[[136 113 144 145 141 134 109 128 134 146 107 121]
 [142 115 146 131 149 125 143 151 103 149 105 141]
 [149 125 136 139 119 113 103 112 106 150 134 138]
 [139 106 146 144 114 103 110 120 128 117 120 133]
 [150 130 148 152 124 153 106 147 140 124 105 150]]
Indices start at 0.
The entry in the top-left corner?
A: 136
The bottom-right entry?
A: 150
The entry directly above the largest entry?
A: 103
The entry at row 2, column 0: 149
The top-right entry -> 121
The entry directly above 148?
A: 146
The entry at row 0, column 2?
A: 144
The entry just left of 153: 124
The bottom-left entry?
A: 150
The entry in row 0 and column 1?
A: 113
The entry in row 2 and column 2 -> 136
The entry in row 1 and column 0: 142
The entry at row 1, column 2?
A: 146
The entry directly above 140?
A: 128

Read these off the row that follows.
1) The maximum?
2) The entry just left of 152?
[139 127 118 137 152 113 136 128 128 114]
1) 152
2) 137

Read these off the matrix that follows. Rows and columns are numbered from 0.
1) Which number is the entry at row 0, column 2?
2) Which number is the entry in row 0 and column 1?
3) Which number is the top-right entry?
4) Which number is the bottom entry of the column that holds the smallest entry?
5) Which number is the entry directly below 146?
6) Which number is the top entry of the column that holds the smallest entry?
7) Which number is the entry at row 0, column 0?
8) Which number is the entry directly above the smallest entry?
array([[136, 127, 132, 122, 142, 128],
       [143, 124, 137, 114, 147, 134],
       [143, 123, 139, 115, 146, 133],
       [150, 120, 148, 110, 150, 137],
       [138, 132, 134, 112, 130, 140],
       [131, 134, 130, 120, 124, 134]])
1) 132
2) 127
3) 128
4) 120
5) 150
6) 122
7) 136
8) 115

Questions about the array below. Rows and columns are numbered from 0.
1) Read off the entry directly above 118.
2) Read off the entry in row 0 and column 2.
3) Read off the top entry of the column that holds the smallest entry.
4) Read off the entry in the bottom-left corner.
5) Read off the entry at row 0, column 0.
6) Read off the entry in the top-right corner.
7) Read off the entry just left of the smallest entry.
8) Read off the bottom entry of the column that holds the smallest entry.
[[129 126 127 127 126 121 138 124 131 125 124 112 132]
 [123 122 128 132 138 127 138 120 129 133 132 111 128]
 [129 124 124 128 133 123 142 125 124 134 131 104 127]
 [119 124 127 136 141 123 130 118 132 130 133 124 130]
 [120 122 125 136 144 124 133 119 127 135 136 117 126]
 [126 126 126 130 131 121 136 123 130 127 127 115 131]
 [129 125 126 127 128 122 140 124 129 128 126 109 131]]
1) 125
2) 127
3) 112
4) 129
5) 129
6) 132
7) 131
8) 109

A =
array([[131, 119, 119, 131, 121, 131, 131, 132, 130, 139, 132, 125],
       [158, 134, 122, 136, 131, 132, 128, 146, 110, 133, 131, 124],
       [132, 140, 123, 153, 125, 110, 130, 110, 125, 118, 126, 126],
       [118, 122, 121, 126, 123, 121, 135, 125, 126, 136, 129, 129],
       [111, 123, 115, 116, 126, 117, 143, 142, 106, 144, 135, 130],
       [110, 130, 132, 121, 129, 123, 129, 124, 131, 122, 126, 131]])
Counting starts at 0.
The entry directly below 142: 124
Which number is the entry just right of 144?
A: 135
The entry at row 0, column 0: 131
The top-right entry -> 125
The entry in row 0 and column 2 -> 119
The entry at row 2, column 0 -> 132
The entry in row 1 and column 0: 158
Which number is the entry directly below 140?
A: 122
The entry in row 2 and column 1 is 140
Which number is the entry in the bottom-right corner?
A: 131
The entry directly below the smallest entry is 131
Which number is the bottom-left entry?
A: 110
Which number is the entry at row 0, column 1?
A: 119
Which number is the entry just left of 115?
A: 123
Which number is the entry just right of the smallest entry?
A: 144
The entry just right of 158 is 134
Which number is the entry just left of the smallest entry?
A: 142
Which number is the entry directly below 128?
A: 130
The entry directly below 146 is 110
Which number is the entry in row 2 and column 2?
A: 123

Questions about the row below.
1) Read off the entry just right of 145.
2) Read off the second entry from the left.
3) Read off the 3rd-last entry.
110,125,135,109,145,154,141,113,108
1) 154
2) 125
3) 141

data = [[140, 117, 117, 114, 132, 112, 131, 125, 123, 130], [130, 126, 111, 122, 139, 125, 149, 117, 127, 130], [122, 122, 120, 137, 131, 123, 142, 127, 124, 143], [124, 121, 127, 132, 139, 119, 127, 123, 127, 126], [119, 122, 117, 127, 136, 127, 130, 124, 118, 140], [128, 114, 119, 119, 124, 129, 135, 127, 126, 123], [122, 116, 119, 125, 133, 134, 135, 120, 127, 133]]
The minimum: 111
Give the entry just right of the largest entry.
Answer: 117
Give the entry just left of 136.
Answer: 127
The fifth entry in reading order is 132
Give the entry just right of the smallest entry.
Answer: 122
Give the 1st entry in reading order.
Answer: 140
Give the 3rd largest entry.
Answer: 142
Give the second largest entry.
Answer: 143
Give the entry just left of 142.
Answer: 123

m =
[[133 133 126 128 127 126 129 127 127 136]
 [133 142 131 130 128 126 131 126 131 130]
 [133 148 133 130 127 126 132 126 124 130]
 [132 156 138 131 128 126 133 125 139 127]
 [126 129 131 129 129 128 128 128 133 121]]
Counting starts at 0.
Report the entry at row 0, column 1.
A: 133
The entry just right of the largest entry: 138
The entry in row 0 and column 0 -> 133
The entry at row 1, column 2 -> 131
Report the top-right entry.
A: 136
Report the entry in row 2 and column 0.
A: 133
Report the entry directly below 136.
A: 130
The entry in the bottom-right corner: 121
Report the entry in row 1 and column 1.
A: 142
The entry in row 1 and column 0 -> 133
The entry in the bottom-left corner is 126
Report the maximum.
A: 156
Report the entry at row 2, column 2.
A: 133
The entry in row 2 and column 1 is 148

W = [122 134 130 122 147 101 140 101 129]
The entry just left of 147 -> 122
Which number is the entry just right of 134?
A: 130

arr =
[[109 113 129 121 131 130 127 126 125 135 130 133 122 131 121 127]
 [124 119 139 123 128 138 124 127 134 138 144 130 123 125 127 125]
 [148 140 127 135 127 127 130 130 133 126 130 124 132 124 136 125]
 [132 134 118 134 128 117 136 128 125 121 113 126 132 132 128 129]
 [153 147 132 134 125 131 123 131 132 118 133 121 138 122 137 131]
 [140 134 118 140 128 115 148 129 138 137 115 126 125 133 133 119]
 [152 142 129 137 126 126 131 131 136 126 128 123 135 125 137 126]
 [145 139 124 138 126 123 136 129 135 130 125 124 130 128 135 123]
 [107 114 126 122 130 127 131 126 125 136 127 133 121 132 121 127]
 [148 143 132 133 125 130 122 130 131 117 130 122 136 122 134 130]]
Counting starts at 0.
Report the entry at row 0, column 2.
A: 129
Report the top entry of the column that holds the smallest entry.
A: 109
The entry just left of 114 -> 107
The entry directly below the smallest entry: 148
Report the entry in the bottom-right corner.
A: 130
The largest entry is 153
Report the entry in row 0 and column 1.
A: 113
The entry in row 2 and column 0: 148
Report the entry at row 1, column 1.
A: 119
Report the entry at row 1, column 0.
A: 124
Report the entry in the top-right corner.
A: 127
Report the entry just right of the largest entry.
A: 147
The entry in row 1 and column 2 -> 139

grid =
[[110, 131, 134, 139, 143, 142, 125],
 [136, 128, 134, 137, 126, 124, 109],
 [128, 127, 128, 133, 129, 126, 121],
 [126, 129, 124, 112, 127, 134, 151]]
Counting starts at 0.
The entry directly above 109 -> 125
Give the top-left entry.
Answer: 110
The entry in row 1 and column 1 is 128
The entry directly below 125 -> 109
The entry just left of the smallest entry: 124
The entry in row 1 and column 0 is 136
The entry at row 0, column 1: 131
The entry just right of 143 -> 142
Give the bottom entry of the column that holds the smallest entry.
Answer: 151
The entry just left of 143 is 139
The entry at row 2, column 1 -> 127
Give the entry just right of 137.
Answer: 126
Give the entry at row 0, column 2.
Answer: 134
The entry directly below the smallest entry: 121

Questions about the row below.
1) Give the last entry.
2) Give the 1st entry.
3) Give the 2nd entry from the right.
[134 156 114 128 101 115]
1) 115
2) 134
3) 101
